Each row below is a small network's average activation on inputs in which a field has the value named, seen along a few directions.
Related values have similar rows: they may be neighbours, one step apart, or belong to one group.
Strong random noise was added to every row along 2 fixed directions; ignore it. To show where, here is one row again and again, with new noise each time:
[-412   38  298   -7 -237  236  462 -136 -285  412   -5   22   35 -116
 -138]
[  34  -56   16  -58 -150   34  263 -139   17  -70   30  -72   93   38
   89]
[ -13  -26  114  -49  -92  162  -23  -40 -131    4   69  -43  123    8
   21]
[-212   -7  160  -31 -209  128  424 -154 -131  193    4  -24   55  -45
  -29]


Pizi, 10 values:
b2: [ 199   80   31   97  400   56 -764  227 -211   63   60  154   29 -111
 -173]
b9: [   9   47 -104  199  303 -110   83  -41  -20  176  -32  145 -122 -132
 -215]
b6: [-546   76  -14  -80   73  100   64  -96  -16  232   56  296  -77   -6
 -259]
b7: [-488   74   37  -82 -172   84  186 -114  -53  250   49  163  -85   -2
 -259]
b4: [-131   19   33  169  -82  240  128   62 -334  206    8   83  220  -54
 -179]
b1: [ 199   94  119   -9   76    0 -372  136    5  -67   32  -47 -120  -74
  -19]
b10: [ 228   18  -71   -1  -15 -465  581  -94  397 -111 -222 -158 -232  -44
  331]
b3: [-127  -88   23   68 -180  146  274  -77  -45  177  -24  -35  -15  -59
  -66]
b5: [  34 -153  -16  -59 -193   51  -85  102  156 -128   97 -121   39  201
  158]
b8: [-215  123   59   -6  -24 -360  432   51   58  144 -376 -125 -251  -55
  147]
The values of Pizi form a tree with 2 forks.
Q: What is the length, in steps, of the shortest route from b8 to b9?
A: 4
Q: List every value one step from b6, in the order listed.
A: b7
Q: List every value one step from b5, in the order listed.
A: b3

Zinu, 10 values:
j2: [ -80   22 -162  -95   20  207 -408  -86 -168 -233  240  150  119   72
 -248]
j7: [-239  240  261   68  -86 -452  840   10   62  183 -396 -266 -360 -126
  294]
j5: [-119   99 -141   42  192 -250  341 -155  299   40  -92  177 -117  -14
   43]
j10: [-377  104  640 -116 -207  279 -237  243 -481  616 -193  -94  -89 -248
  -84]
j1: [ 531 -296   -2 -244 -221  110 -609  169  234 -441  299 -278   35  223
  163]
j8: [-133  200   93  117  333  -81 -289  101  -48  260  -54  110 -272 -269
 -239]
j3: [ 252 -245 -562 -123  300 -266  -12 -254  450 -535   58   83   58  298
  176]
j4: [  95  -56  243  -98 -198  352 -474  147 -202  162  298  142  362  120
  -76]
j9: [  98 -240 -406    7 -282  128  156 -122  219 -444  160  -53  349  369
  215]
j6: [ 290  124  -97  409  275  -67  252   41 -264   72 -254  -20   -8 -330
 -126]
The values of Zinu form a ring.
Q: A walk along Zinu starts at j9 and steps to its neighbour j2. Put j5, j10, j1, j8 in the order it reaches them.
A: j5, j8, j10, j1
Q: What is the length, in steps, of the shortest route from j4 to j3?
A: 3
